A small network was shown many inputs. Here are its activations along a few directions, one row for each input.
In each table, some parts of the input vary, and every possible input appears once, in random order.
A made-up example of a description, with smaller parts first: one of 6 places along a line, together with either a single point or one of 9 places around a ring or (one of 3 separate values, together with one of 5 places around a ring).
Shared parts are said once, and a part with two or three values counts as separate values.

Other details of the inputs vary at random and push rows far along two fixed directions, the same in every table; ignore that.

Table:
x1: [-19 -11 -45   3  17 -28  40  11  -7  -4   1 -18  21 -22]
x2: [-17 -12   4   4   5 -12  -4   6   9   3   7  -2  11  -3]
x3: [  1   2  13 -21 -22   5   7  -5 -19 -11  -6  -4 -40   8]
x4: [-19  -7 -20 -10  -2 -16  27   1 -13   1   5 -23 -13  -7]
x5: [ 19  -1  -2  31  22  -3 -22   1  27  13   2  19  56  -1]
x6: [38 11 -3 22  1 10 -3 -1  3  9 -4  7 35  2]
x7: [-23  -9 -19 -19  -2 -19  31  -2  -9  -5   6 -20 -27 -10]
x8: [ -8  -8  -8  12  18 -14  -5   6  20   4   6   4  33  -7]
x9: [ 18  -2   0  34  17  -3 -23   5  23  17   3  15  58  -1]
x10: [ -3   6  -2  -7  -5  22 -12  -4  -8  -2 -15   4 -23   8]
x11: [-44 -16  -3 -17   6 -21  13   8  -3  -2  13 -14 -21  -6]
x12: [ 12  18  29  -8 -24  43 -30  -7 -13  -1 -16  14 -42  23]
x13: [ 10  13  52 -16 -16  30 -38 -15   3  -7   1  21 -41  17]
x14: [-18  -7 -21 -10  -3 -18  28   8 -16  -7   1 -16 -12 -10]
x15: [ 51  21   8  26  -2  27 -14  -6   5   2  -9  20  34   6]
x16: [ -1  -1  23   0  -3   6 -20   4   4  -1   4   8   1   5]
x17: [-40 -15  18 -33  -7 -11   0   0  -5 -16   7  -7 -51   0]
x18: [ 30  18  37 -13 -30  29 -19 -15 -10  -3  -7  10 -40  18]
x19: [ 38  10 -17  29  13   6   3   0  11   9  -5   7  53  -3]
x20: [-25 -11 -43  -5  16 -30  41   4  -4   2   4 -26   8 -17]
Each input here is: one of 2 separate values, together with either a single point or one of 4 places along a line or one of 5 places along a line.
- Changing only the choice among 2 separate values turns x15 into x3. The same change can be made to x5. Which row results? => x9
- Change only the place on the line of 4 in x8. List by row number the other rows that result. => x5, x13, x17
- Change only the place on the line of 5 in x15. List by row number the other rows that result. => x1, x7, x19, x20

Table:
x21: [-18  -1  14 -13  -3   1  -6  -6   1  -2   9  -5 -26   4]
x22: [ -5  -7 -34  17  16 -27  30   7   7   9   9 -18  41 -15]
x23: [-5 -3 -6 12 19 -6  0  7 12 10  8  1 26 -6]
x24: [ 21  13  28  -7 -21  14 -10  -8  -5 -12   0  11 -23   9]
x25: [-12   1   1 -10 -12   8   0  -2  -9   0  -3  -9 -27   6]
x26: [-29 -12  -8 -15 -10 -17  21   4 -17  -2   5 -23 -31  -2]
x27: [  7   4  33  -2 -16  14 -33 -12   7   2   1  12 -17  14]
x28: [ 19  16  29  -3 -22  34 -26  -5  -8  -9 -10  17 -26  14]
x29: [ -5  -9 -42  15  25 -26  27   7   7   0   4  -7  38 -21]
x30: [  3   0 -35  23  23  -8  13   7   8   3  -5   3  46 -12]
x31: [ 12   1 -13  12   7 -11  13   5   4   9   6  -2  28  -6]
x32: [-23 -11 -12 -28   0 -20  23  -3  -8 -12   1 -17 -33  -9]
x33: [ 42  14  10  35   0  21 -17   4   2   6  -6  19  45   4]
x34: [-43 -14   1 -22   3 -17  14   4  -4 -13  10 -10 -33  -9]
x35: [-35 -12   7 -25   4 -12   8   2  -3  -9   7 -11 -28  -4]
x36: [ 35   8   3  28   7  14 -12   5   0   9  -6   9  48   3]
x37: [-19  -9 -37   0  21 -20  24   8   1   0  -5 -13  19 -13]
x38: [ 25  17  31  -7 -19  36 -30  -6  -8  -4 -12  14 -21  17]
x39: [ 13   5  40  -7 -18  18 -36  -8   7   2  -1  20 -24  17]
x40: [ 47  15   2  26   8  18 -13  -8  15  12  -6  19  39   2]
x41: [-43 -21   0 -21  -4 -24   8   4  -1 -12   7  -7 -30  -8]
x42: [ 42  15  14  17  -1  14 -13  -3   6   2  -3  12  32   5]
x43: [-25  -6  -7 -19  -8  -3  11   5 -13   0  -2 -10 -33   0]
x44: [  7  -4 -25  25  16 -12  14  15   0  17   2  -5  47  -9]
x45: [ 17   5  43  -7 -16  22 -40  -9   6  -6  -4  20 -18  20]
x46: [  3   3 -22  11  14  -3   7   2   5   9  -6   2  22  -4]
x47: [-29  -7 -16 -19  -3 -10  18  -5  -7  -4  -2 -16 -34  -1]
x48: [ -1   0   2 -14  -9   0   6 -14  -3  -4   2  -6 -29   2]
- What is each input in this table made of? => one of 4 places along a line, together with either one of 2 separate values or one of 5 places around a ring
- Changing only the place on the line of 4 turns x39 into x45. The same change can be made to x31. Which row results? => x42
- A walk changes only the place on the line of 4. It starts at x30 and steps to x37. List the rest of the walk in order. => x46, x47
